A small network was trained on made-up records. Each row is its average activation on records with the value named, seen along a few directions.
Values that are neighbours, or in one group, have similar rows; names and order tell nothing.
In the rows, zero is written as 500.
Random noise pushes rows far along 3 fixed directions. That doesn't count. These rows show it; they differ only by the noise:
[617 502 484 564 466 410 486 551 664 464 408 440 583 383 518 450 428 544]
[519 497 556 560 623 341 350 558 609 427 398 599 393 291 723 434 269 627]
[442 418 587 454 564 417 376 453 493 497 550 571 346 306 590 420 286 566]
[638 391 511 476 412 429 531 483 630 467 504 441 486 341 492 406 400 567]
[330 464 601 451 599 452 325 432 415 549 580 575 372 347 535 451 302 502]


L, 16 values:
l2: [450 584 360 600 557 472 460 638 538 420 458 494 574 572 559 457 492 447]
l6: [447 684 554 624 464 694 460 483 422 588 352 439 695 572 410 620 755 339]
l11: [637 588 323 563 505 502 623 507 563 443 530 493 603 681 483 389 556 525]
l13: [391 489 530 528 407 602 553 437 417 530 546 365 565 578 372 640 663 428]
l1: [136 739 652 521 622 625 359 294 347 736 469 534 582 533 375 518 464 295]
l4: [286 375 639 396 614 441 298 402 313 606 667 681 255 247 581 343 219 573]
l16: [471 479 489 508 498 448 605 686 410 459 445 520 539 650 519 678 648 458]
l15: [417 653 432 479 805 422 368 481 425 599 545 729 542 575 535 389 386 529]
l7: [414 353 386 394 439 567 573 422 447 468 571 376 516 658 308 611 640 375]
l9: [ 37 581 652 332 781 585 263 420 112 606 780 727 301 739 415 742 442 464]
l5: [422 794 367 661 649 574 452 603 490 528 434 513 705 877 476 699 538 328]
l8: [604 501 641 511 544 482 425 519 648 439 326 573 363 346 739 433 421 577]
l14: [219 634 393 446 649 487 360 487 327 685 604 613 483 504 375 409 449 397]
l12: [241 540 502 557 553 550 349 466 326 606 520 543 438 490 444 505 517 437]
l10: [557 727 431 747 517 433 463 760 621 338 199 447 746 586 757 768 714 552]
l3: [401 432 750 372 410 692 544 400 221 553 650 450 370 537 440 620 626 397]
The values of L form a 4 by 4 grid.
Question: Which values are neighbours of l1? Give them in the order they are listed.
Answer: l4, l8
Question: Which values are neighbours of l13? Give them in the order they are listed.
Answer: l6, l7, l12, l10
Question: Which values are neighbours of l11? Give them in the order they are listed.
Answer: l2, l15, l5
Question: How many steps from neighbour to neighbour lead from l3 to l14, at the fewest?
Answer: 5
Each value of L is a pair of two hidden parts, and every pair occurs once (4 first parts, 4 second parts).
Question: Changing only the second part turns l13 into l10. l5 has the same second part as l13; what does that change turn l5 into?
Answer: l9
Question: Changing only the second part turns l4 into l12. l15 has the same second part as l4; what does that change turn l15 into?
Answer: l11
Question: Changing only the second part turns l2 into l14. l8 has the same second part as l2; what does that change turn l8 into?
Answer: l1

S, 16 values:
s2: [518 555 519 511 582 494 496 502 499 501 548 552 459 586 560 513 479 475]
s4: [385 412 621 433 470 584 506 456 352 541 573 614 415 632 444 649 529 433]
s6: [446 547 535 478 551 425 434 518 499 586 516 547 473 407 489 375 337 501]
s1: [167 542 606 515 590 527 275 411 302 631 594 507 445 317 487 517 459 426]
s13: [463 421 602 497 433 522 499 571 413 416 477 519 372 482 605 634 521 571]
s9: [715 358 469 395 376 533 757 470 588 410 594 478 465 615 433 529 608 627]
s7: [197 764 580 589 763 558 235 493 365 632 400 543 576 521 513 610 485 320]
s10: [205 804 562 523 588 585 274 490 312 704 441 437 844 547 271 582 568 310]
s3: [419 562 594 517 554 638 437 447 355 528 501 603 419 542 527 517 513 471]
s15: [714 354 356 483 548 430 533 598 618 365 516 537 390 504 694 365 407 646]
s5: [613 474 438 586 238 519 649 486 702 407 300 241 607 426 441 487 628 504]
s16: [446 356 565 392 332 607 638 354 303 575 597 400 494 486 296 553 672 360]
s12: [480 520 410 477 406 534 610 507 465 552 657 429 658 785 353 629 614 415]
s11: [396 404 396 450 493 585 460 335 379 548 728 465 469 570 226 359 519 432]
s8: [522 536 329 514 563 383 492 531 609 536 527 476 633 416 423 474 429 429]
s14: [354 304 607 139 369 666 588 221 279 707 911 471 309 514 207 337 476 386]
Each value of S is a pair of two hidden parts, and every pair occurs once (4 first parts, 4 second parts).
Question: Changing only the second part turns s5 into s14. s1 has the same second part as s5; what does that change turn s1 into?
Answer: s6
Question: Changing only the second part turns s15 into s3. s12 has the same second part as s15; what does that change turn s12 into?
Answer: s4
Question: Changing only the second part turns s10 into s8. s7 has the same second part as s10; what does that change turn s7 into?
Answer: s11
